These are the activations of a small neural network, seen along a few directions. Each row is one input.
Each table varies a few parts of the input and shows all the possible inputs, shuffled.
Descriptions start from the smaller parts, as in this example, which fits no table here: one of 6 places along a line, together with either a single point or (one of 2 separate values, together with one of 5 places around a ring) or one of 11 places along a line.
Shared parts are said once, and a part with two or three values counts as separate values.

Other details of the inputs shift rows strongly along three fixed directions, in all tables alike. That doesn't count.
To show where, the next rows are all for the same input, with only those details redrawn:
[-17 -10  16   8  -8  -2 -26   1 -18  23  -6   0]
[ -3  19   6  12   6   3 -17  14  -2  18  -1  -4]
[-40 -17  31  -2 -12  10 -42  -6   7  33 -12 -11]
[ 14  37  -8  32  18 -37 -30  38 -15  -6 -30 -31]
[-34  -6  27   0  -7  12 -38  -1  13  31 -10 -12]
[-20  24  18  -9   5  58  -3  -3  43  43  29  14]
[23 38 -9 13 15 28 21 13 -6 19 34 28]
[-21 -20  20   7 -12  -5 -29  -3 -24  23  -8   1]

A family of inputs:
x1: [ -2  16   6  13   5   3 -16  12  -6  18   0  -2]
x2: [-27 -26   5   4 -18   9 -23 -11  42   4 -21  -2]
x3: [-3 -3 -3 27  8 13 31  1 -8 12 31 37]
x4: [ -4 -34  12   7 -16 -56  11   0 -31  -6  -5  13]
x5: [ 34   1 -26  11  10 -27  60 -10 -29  -4  23  37]
x6: [ 19   0  -4 -18 -15   0  -1  14  10   6  -2 -15]
x7: [ 25  44 -34  24  26 -20  35  12  -3 -36   6 -14]
x8: [ -8 -22   1 -31 -18  13 -17 -16  26  21 -21 -33]
x9: [ 19  19 -14  -8   3  31  44  16  56   3  31   7]
x10: [  9  13 -17  26  44 -53 -15  37   6 -26 -25 -33]
x11: [-14 -30  31  -5 -29 -31 -12 -16 -57  -2 -12   5]
x12: [  2  -9 -13 -28 -21  41   0 -12  15  14  14  14]
x13: [-19 -13   9 -17 -15  -2 -16 -26 -19   2  -7 -21]
x14: [ -5  24   9 -31  29  56  -1  -1  53  34  36   6]
x15: [ 11 -15 -29  -3 -10  22  32  -5   6  -7  21  29]
x16: [-44 -13  26  -6 -14   1 -10  -7  28  -6   2 -18]
x17: [  4  -1   3 -13  23  14 -13  19  -8   1 -10  -4]
x18: [ 41  58 -33   7  18 -24   8  25 -11 -16   2  10]
x19: [ -7  36 -11  30  16 -36 -11  19   1 -41 -32 -18]
x20: [ 12 -16   0 -18  14  23   9  -3 -28  14  24  27]
x21: [-39 -65  21  -4   6   3 -13   4 -19  -9 -28   5]
x22: [-25 -40  10   1  18  -2  -6   9  -5  -8 -16   1]
x23: [  3  57   1   5  22 -22 -18  13  20 -15 -39 -52]
x24: [-37 -35  11  -3 -18 -23 -16 -17   1   2 -13  13]
x25: [ 22  -3   7 -17 -16  21  13 -16 -12  -2  33  13]
x26: [-14 -40   6  -2 -12  -6  -2 -33   2 -13  -9 -18]
x27: [ -2 -30  -3   0  21  12  27  -1 -12   1  25  33]
x28: [ 14   4  12 -21 -12   0  21  -6  -9  21  28  29]
x29: [ 23  33 -21   9   6 -22 -34  15  -5 -40 -27 -36]
x30: [ 15  10 -13  -1 -11   8 -20   3  14   2 -13   0]
x31: [ 20  17 -25   7   6  29  30 -10  12 -27  33  25]
x32: [ -8 -43  16   7 -25 -20  -3  -5  10   4 -14   1]
x33: [-19  -6  32 -25 -22  27 -30  -5  63  31 -12 -21]
x34: [ 35  -9 -15 -10  -7 -24  35 -21 -57  12  17  33]
x35: [-22  40  10  -9   3  22 -20  -3  26  -3  -8  -8]
x36: [  3   8 -15   2 -11 -12 -14  -3 -46 -24   1   4]
x37: [ 36  57 -17   8  11 -16  13  28 -16 -27  14 -12]
x38: [ 30   8 -13  30   5 -60  -2  25 -21 -52 -22 -33]
x39: [-32 -12  -3   6 -11  -3 -10 -12  -5 -23   0   3]
x40: [ 17  -6  -2 -17  20  42  18  14 -27   1  12  29]
x41: [-13 -16   7   3  -3   5  39 -34 -17   0  15  25]
x42: [-38  61  29   5  23   5 -18  26  98 -10 -24 -53]
x43: [ 20  16 -29  -9  12  35  49  -1  56   6  21  -1]
x44: [ 38  -1 -15  -9  -8  20  26 -19  -4  20  12  18]
x45: [ 20 -29  -4  -7 -17 -20  -8 -29 -48 -13 -10 -14]
x46: [  7 -65  -6  16 -24 -42   8 -24 -37  -2 -27   4]
Question: What do these inputs look like to the network?
Answer: one of 2 separate values, together with either a single point or one of 4 places along a line or (one of 3 separate values, together with one of 6 places around a ring)
Question: The inputs of x39 and x36 match in every part but the choice among 2 separate values. If x10 is changed in the same way as x39 into x36, which row does it become?
Answer: x14
Question: Start at x10 and move only the place on the line of 4, one step at a time. The first step leads to x27. Which rows follow, in order?
Answer: x22, x21
Question: Which other rows does x37 become when the choice among 2 separate values takes its other values? List them by row number.
Answer: x16
Question: Which other rows does x23 become when the choice among 3 separate values takes its other values? List them by row number.
Answer: x11, x35
